A small network was shown many inputs. Here are its activations along a few directions, one row for each input.
Each table varies a few parts of the input and shows all the possible inputs, shuffled.
Descriptions start from the smaller parts, as in this example, which fits no table here: values(2) and (point or line(11) or (line(4) and ring(5))).
Shared parts are said once, and a part with two or three values counts as separate values.

Other details of the inputs vary at random and push rows far along three fixed directions, the same in every table; ignore that.

Rows:
R1: [-0.566 1.731 0.162 -1.760 0.558 -3.207 0.271 -0.861 -0.166 -0.397 1.289 3.430]
R2: [-2.478 1.725 2.698 -1.645 -0.060 -0.187 2.282 0.845 3.000 -5.662 1.096 9.141]
R3: [2.991 1.012 -2.852 1.642 2.705 -1.640 -2.252 -0.040 1.537 1.715 -0.574 -1.885]
R4: [-0.666 -0.926 1.087 -0.325 -2.284 2.559 0.656 -0.555 -0.525 -0.166 -1.670 1.436]
R5: [-0.801 1.989 -1.076 -0.715 2.603 -4.316 -0.341 0.117 -0.683 2.587 1.903 0.049]
R6: [-2.074 -1.554 -0.158 -1.333 -1.863 -0.283 1.744 0.746 -2.483 0.712 1.162 -0.030]
R7: [-1.340 1.653 -0.918 -1.370 0.493 -4.276 0.279 0.023 0.073 0.242 2.490 2.730]
R8: [1.637 -0.220 -2.584 0.120 4.551 -3.807 0.989 1.759 -0.490 1.349 1.639 0.041]
R9: [3.436 -0.296 -1.918 4.039 4.309 -1.340 -1.278 0.103 1.349 2.864 -2.394 -2.398]
R10: [-0.349 -1.017 0.684 0.172 -3.265 4.943 0.959 -0.176 -0.165 0.037 -0.868 -3.322]
R11: [2.085 2.312 0.193 3.398 -2.035 4.689 -1.672 -2.047 7.656 -5.263 -4.320 5.888]
R12: [1.004 2.772 0.196 1.614 0.343 0.321 -1.428 -1.080 3.991 -3.853 -1.353 3.918]
R13: [-2.232 -1.006 1.327 -1.583 -0.005 -0.263 0.769 0.260 -3.389 -2.585 2.196 -1.528]
R14: [0.098 -1.435 1.568 0.371 -1.916 2.231 -1.768 -1.048 0.220 0.266 -1.671 -2.551]
R15: [2.604 0.985 0.142 2.414 3.870 -1.101 -2.812 -1.258 2.333 3.884 -1.628 -2.959]
R16: [-0.763 -0.536 0.382 -2.153 -2.757 -0.034 0.760 0.878 -2.314 -1.152 2.229 -0.548]
R17: [-0.648 -0.715 1.114 -0.271 -0.644 1.926 0.251 -0.933 -1.425 1.571 -0.946 -1.436]
R18: [0.200 1.318 -0.831 1.703 0.837 -0.479 -0.637 0.115 0.095 3.329 -0.958 -1.246]
R19: [2.540 0.698 -0.873 2.192 0.143 0.166 -1.492 -1.964 3.609 2.322 -2.886 1.395]
R20: [-1.589 -1.088 0.146 -1.859 0.039 0.912 1.420 1.512 -2.977 -1.776 2.356 -0.740]
R21: [1.116 -0.370 -2.400 -0.444 3.229 -5.015 0.873 1.849 -1.191 0.470 2.839 0.869]
R22: [-2.259 -0.443 1.776 -2.607 -1.650 0.063 0.980 -1.317 -3.114 -0.481 2.374 0.148]
R23: [1.395 0.498 -0.072 2.363 2.814 0.281 -0.371 -0.109 0.470 0.657 -1.251 -1.915]
R24: [-1.197 -2.212 -0.090 0.032 -4.666 3.186 -0.516 -0.551 -0.073 0.913 -1.813 -1.859]
R25: [-1.299 1.120 1.997 -0.693 2.766 -2.687 1.701 0.655 0.340 -1.426 2.761 3.989]
R26: [-0.731 -1.685 -0.334 -2.065 -1.883 -0.848 1.660 1.572 -2.092 -0.387 1.471 -0.681]
R27: [0.592 -1.148 -0.636 0.041 -1.358 1.332 0.980 1.455 -1.252 1.091 -0.844 -1.969]
R28: [-0.138 -0.314 -0.616 -0.840 0.084 1.653 -0.953 0.219 -1.409 -0.575 -0.150 -3.099]
R29: [-0.348 -2.661 1.275 -0.028 -1.321 1.027 -0.390 0.071 -0.175 0.139 -1.517 -1.622]
R30: [-0.219 -0.185 0.609 -0.411 -3.636 4.191 -0.663 -0.239 -0.751 -0.422 -0.961 -3.245]
Description of these inputs: ring(5) and ring(6).
Changing only the ring(6) part turns R17 into R23. The same change can be made to R1. Which row results?
Answer: R12
A walk changes only the ring(6) part. It starts at R4 and steps to R6. List the rest of the walk in order.
Answer: R27, R8, R9, R2
Which other rows does R5 become when the ring(5) part takes its other values? List them by row number.
Answer: R6, R7, R18, R24
Which other rows does R19 become when the ring(6) part takes its other values? List them by row number.
Answer: R11, R21, R24, R26, R29
